Each row below holds a small network's activations on one input, seen along a few directions.
Each table varies a few parts of the input and shows all the possible inputs, shuffled.
Descriptions start from the smaller parts, as in this example, which fits no table here: one of 4 places along a line, together with either a single point or one of 9 places along a line or (one of 3 separate values, together with one of 8 places around a ring).
Shared parts are said once, and a part with two or three values counts as separate values.
In the rows, zero is written as 128.

Other details of the inputs shift rows strongly along three fixed directions, in all tables alike. That doesn't count.

A family of inputs:
row 1: [208 183 155 159 130 164 107 127  70 118 156]
row 2: [102 144 150 131 128 107 134 173 141 111 166]
row 3: [ 98  46 105 114 123  83 111  56 151 155  80]
row 4: [105 177  35  34 118  86  91 138 106 130 160]
row 5: [150  81 175 230 154 154 168 108 153 125  81]
row 6: [ 95 143 131 132 132 127 144 178 134 103 161]
row 7: [110  99 158 152 123 151 177 131 153 120 121]
row 8: [171  94 195 202 136 183 142 106 145 133  85]
row 9: [123  68 116 112 121  98  94  63 131 159  75]
row 10: [172 146 152 151 129 151 161 136 135 136 128]
row 11: [214 188 150 162 128 149 123 128  65 123 159]
row 12: [110 146 148 108 124 128 159 174 168 121 141]
row 13: [ 97 106  70  52 108  92 112  80 109 141 135]
row 14: [123 194  39  25 115 103  75 138  82 131 160]
row 15: [ 88 130 148 108 120 133 166 171 168 113 142]
row 16: [233 179  64 129 127 154  90  50  30 145 127]
row 17: [127  88  87 138 137 123 128  62 130 141  82]
row 18: [176 160 139 165 126 148 152 118  69 114 172]
row 19: [112 156 144 122 132 146 103 186 129 106 147]
row 20: [146  66 193 238 144 125 142 112 149 136  91]
row 21: [ 61  14 114 117 122  80 115  60 170 149  68]
row 22: [111 137 158 113 125 106 142 176 156 121 157]
row 23: [159 169  69  52 109 127 105  89  99 151 123]
row 24: [ 98 143 137 125 139 130 145 189 164 119 137]
row 25: [ 62 118 138 126 134 138 162 177 162 104 143]
row 26: [111  68  97 137 125  94 109  54 118 143  95]
row 27: [ 87 143 147 118 136 143 127 185 158 118 130]
row 28: [106 144 146 109 122 131 162 170 166 117 147]
row 29: [168  94 164 236 148 150 157 102 120 121 104]
row 30: [ 96 147 146 117 136 139 133 187 151 115 129]
row 31: [210 152  67 142 131 130 107  60  63 148 118]
row 32: [143 100 104 113 119 136 109  58 129 161  79]
row 33: [115 145 171 111 123 129 121 177 145 125 154]
row 34: [ 62 115 136 134 131 125 148 180 148 103 153]
row 35: [ 67 148  67  28 121 116  74 148 142 127 125]
row 36: [ 97 138 152 131 130 100 131 179 150 115 156]
row 37: [207 187 148 159 128 153 116 125  67 128 160]
row 38: [ 95  40 113 120 124  78 103  68 165 165  69]
row 39: [221 183 160 142 126 171 116 124  75 125 161]
row 40: [ 82 135 135 124 136 136 158 177 156 106 145]
Each input here is: one of 5 places around a ring, together with one of 8 places along a line.
Changing only the place on the ring of 5 turns row 27 into row 32. The same change can be made to row 35. Which row results?
> row 8
Changing only the place on the ring of 5 turns row 31 into row 10. The same change can be made to row 4. Which row results?
> row 12
Which other rows does row 22 become when the place on the line of 8 takes its other values? List them by row number.
> row 3, row 9, row 13, row 21, row 33, row 38, row 39
Start at row 18 and move only the place on the line of 8, one step at a time. The first step leads to row 26. Which rows follow, in order?
> row 2, row 36, row 20, row 11, row 37, row 1

A family of inputs:
row 41: [126 116 100  84 120  97 102  89 121 148 117]
row 42: [112 151 144 112 128 119 117 171 125 112 153]
row 43: [155 181 140 166 140 151 159 172  99 103 172]
row 44: [ 92  80 113 150 131 128 151 106 156 129  91]
row 45: [217 159 146 171 131 159 113 104  65 132 131]
row 46: [128 102 120 139 123 127 159  96 139 135 113]
row 47: [129  86 149 203 144 138 166 117 146 127  94]
row 48: [219 192  89 117 123 173 115  84  65 143 129]
row 49: [156 143  91  69 109 125  94  78  97 153 126]
row 50: [127 157 145  99 124 124 126 173 149 131 140]
row 51: [ 93 166 102  66 123 134  95 165 130 124 145]
row 52: [105  72 141 134 123 117 135  99 155 137 105]
row 53: [187 162 101 135 133 147  96  97  76 139 119]
row 54: [152 168 170 143 130 161 145 168 110 103 164]
row 55: [153  99 157 179 134 153 146 103 116 120 116]
row 56: [ 96 141 132 132 125  97 127 169 128 112 170]
row 57: [125  92 128 133 126 126 144  98 154 137 104]
row 58: [148 160 160 153 131 136 180 171 132 114 162]
row 59: [133 144 171 170 135 121 132 180 129 107 170]
row 60: [ 72  71 104  98 114  96 131  92 153 142 109]
row 61: [115 114  76 107 134 110 101  97 117 136 112]
row 62: [ 96  53 171 206 140 120 151 119 150 123  95]
row 63: [178 155 101 139 138 141 109  93  82 132 123]
row 64: [187 132 137 188 142 155 152 110 110 128 114]
row 65: [124 158 146  95 119 140 132 167 151 129 143]
row 66: [132 148 180 168 135 123 124 180 132 108 162]
row 67: [102  81 125 147 126 127 141  98 129 126 108]
row 68: [ 92 103  75 110 127 119 122  92 125 131 110]
row 69: [145 149  70  91 127 135  97  81  92 136 121]
row 70: [184 136 134 183 141 170 145  99  96 120 125]
row 71: [ 98 156 101  67 114  95 133 153 124 128 171]
row 72: [121 168 125 105 127 146 136 166 138 115 145]
row 73: [101 160 108  54 115 115 125 154 150 126 150]
row 74: [112  92 114 140 132 135 136 104 151 132  94]
row 75: [115  58 183 187 137 119 149 116 165 135  98]
row 76: [120  85 132 138 132 110 140 107 158 139  99]
row 77: [ 76 118 160 126 124  97  89 185 161 121 138]
row 78: [107 174  91  67 126 115 113 165 132 125 146]
row 79: [ 88 131 153 101 122 136 113 174 146 118 137]
row 80: [157 134 109 130 131 139 108 106 115 145  98]
row 81: [105  97  93 103 126  98 100  98 120 136 114]
row 82: [118 110 101  79 114 109 107  81 127 145 115]
row 83: [151 155 189 146 127 141 136 178 133 125 153]
row 84: [ 83 122 154 106 129 106 137 176 182 124 129]
Describe the family of inputs behind these rows.
> one of 4 places along a line, together with either a single point or (one of 2 separate values, together with one of 5 places around a ring)
Changing only the place on the line of 4 turns row 56 into row 66. The same change can be made to row 68. Which row results?
> row 69
List by row number the other rows that have the place on the line of 4 in common with row 64.
> row 52, row 55, row 57, row 59, row 61, row 70, row 74, row 75, row 76, row 81
Which other rows does row 49 become when the place on the line of 4 takes its other values? List them by row number.
> row 52, row 60, row 82
List by row number the other rows that have the place on the line of 4 in common with row 48.
> row 45, row 49, row 50, row 51, row 53, row 65, row 77, row 79, row 80, row 83
Start at row 47 and move only the place on the ring of 5, one step at a time. The first step leads to row 58. Which rows follow, in order?
> row 71, row 62, row 43
